A small network was shown many inputs. Here are its activations along a few directions, one row for each input.
Each table varies a few parts of the input and shows all the possible inputs, shuffled.
A made-up example of a description, with smaller parts first: one of 4 places along a line, together with either a single point or one of 9 places along a line or (one of 2 separate values, together with one of 8 places around a ring).
Shared parts are said once, and a part with two or three values counts as separate values.
In the rows, zero is written as 128.

Other details of the inputs vary at random and push rows far along two fixed directions, the same in every table; ignore that.
To show where, the next rows are all for the same input, with only those details redrawn:
[156 186 111 123  85 115 119 164 108  89 110]
[175  80 100 156 171 105 167 116  82 191 100]
[176  80 101 157 172 105 165 116  81 191 100]
[155 187 111 122  84 115 120 165 109  88 110]
[156 187 111 123  85 115 120 164 109  89 110]
[ 43  90 128 124 137 190 115 139 129  74 168]
[157 187 110 125  85 114 120 163 109  90 109]

A family of inputs:
row 1: [167  70  95 156 154  96 151 104  83 195  91]
row 2: [162 116 123 139 186  97 155 111 125 234 103]
row 3: [ 43   9 135 138 224 162 135  74 143 225 151]
row 4: [160 181 115 128  73 117 112 157 107  93  98]
row 5: [ 63  88 124 120 147 203 107 149 144  68 166]
row 6: [ 49  87 124 133 144 192 115 147 144  68 163]
row 7: [183 196 150 105  77 104 121 120 168 107 139]
row 8: [ 52 102 173 110 122 164 120  87 171  97 200]
row 9: [157 190 151 113  54  78 109 100 151 115 134]
row 10: [ 35 119 145 116 161 186 107 140 187 115 164]
row 11: [185  46 148 143 164  62 160 121  86 160  94]
row 12: [162 216 127 100 109 122 107 167 168 130 108]
row 13: [185  88 153 151 142  83 159  60 123 213 126]
row 14: [155 187 111 122  84 115 120 165 109  88 110]
row 15: [158 207 134 112 105 104 112 135 125  75  91]
row 16: [ 58  99 169 119 128 168 122  94 187  92 194]
row 17: [165 110 127 142 173 102 147 104 123 237  92]
What do these inputs look like to the network?
Answer: either one of 2 separate values or (one of 3 separate values, together with one of 5 places along a line)
Change only the place on the line of 5 in row 16. List by row number the other rows that result.
Answer: row 7, row 8, row 9, row 13
Change only the choice among 3 separate values in row 9. List by row number the other rows that result.
Answer: row 1, row 3

A family of inputs:
row 18: [204  78 111 159 139  77 168 107  68 162  97]
row 19: [ 71 172 147 104  90 153  99 131 166  86 160]
row 20: [ 60  30 120 141 191 178 138 118 111 148 148]
row 21: [191 115 130 143 161  78 154 101 127 211  98]
row 22: [ 72 170 141 105  85 158  94 126 165  89 157]
row 23: [ 57  31 110 148 185 184 136 109 108 152 150]
row 24: [222 231 104 122  74  81 124 187 111  96  80]
row 25: [204  94 140 149 134  65 162  75 106 188 116]
row 26: [ 89 169 156 101  99 157 102 141 182  75 164]
row 27: [ 73 161 119 116  95 165 102 163 127  60 142]
row 28: [ 62  27 122 142 200 176 138 120 118 139 147]
row 29: [204 242 131 110  60  68 114 148 138 134  91]
row 30: [199 103 103 152 175  95 162 130  87 181  85]
row 31: [ 86 170 158 100 104 156 101 135 177  72 158]
What do these inputs look like to the network?
Answer: one of 2 separate values, together with either a single point or one of 6 places along a line
Changing only the choice among 2 separate values turns row 25 into row 18. The same change can be made to row 22. Which row results?
Answer: row 23
Change only the place on the line of 6 in row 29. List by row number the other rows that result.
Answer: row 19, row 21, row 22, row 26, row 31
Change only the choice among 2 separate values in row 19. List by row number the other rows that result.
Answer: row 27
Change only the choice among 2 separate values in row 24. List by row number the other rows that result.
Answer: row 26

A family of inputs:
row 32: [163  64 103 151 170  91 155 137  65 197  80]
row 33: [104 140 174 102 111 145 113 130 193  87 165]
row 34: [202 233  84 122  81 104 126 201 104 120  76]
row 35: [ 78  94 125 134 146 136 123 136 111 117 116]
row 36: [171 106  84 162 189 118 166 130 102 209  88]
row 37: [ 89 135 144 124  89 157 118 108 128  75 162]
row 38: [ 91 131 150 120  73 150 113 105 158  96 177]
row 39: [189  73 101 158 152  99 164  81  82 187 107]
row 40: [ 60  61 157 128 151 142 113  94 150 167 152]
row 41: [183  87 119 156 146  83 167  69  97 207 130]
row 42: [107 113 141 116 138 160 113 176 134  55 151]
row 43: [220 230 145 104  82  60 134 144 153 109 105]
row 44: [106  89 110 150 124 149 139 116 103  99 145]
row 45: [200 249 118 118  66  88 112 155 159 158  99]
row 46: [130 121 113 136 170 129 142 105 138 203 135]
row 47: [223 227 148 111  85  72 133 150 137  98  90]
row 48: [ 95 107 112 130  91 163 121 150 102  59 159]
row 49: [101 123 143 124 140 156 119 157 150  56 146]
row 50: [137 106  96 142 178 145 137 119 122 187 111]
row 51: [ 79 174 131 112 122 179 104 139 151 103 144]
row 52: [ 67 128 132 109 110 145  92 137 132  85 126]
row 53: [ 56  61 154 129 168 150 127  96 123 148 139]
row 54: [107 127 148 107 134 156 108 143 157  62 146]
row 55: [116  93 138 129 156  96 135  93 118 187 122]
Changing only one part turns row 52 into row 50. The same change can be made to row 55. Which row results?
Answer: row 46
What do these inputs look like to the network?
Answer: one of 4 separate values, together with one of 6 places along a line
Change only the choice among 4 separate values in row 32. List by row number the other rows that result.
Answer: row 34, row 42, row 48
Change only the choice among 4 separate values in row 45. List by row number the other rows that result.
Answer: row 33, row 38, row 40
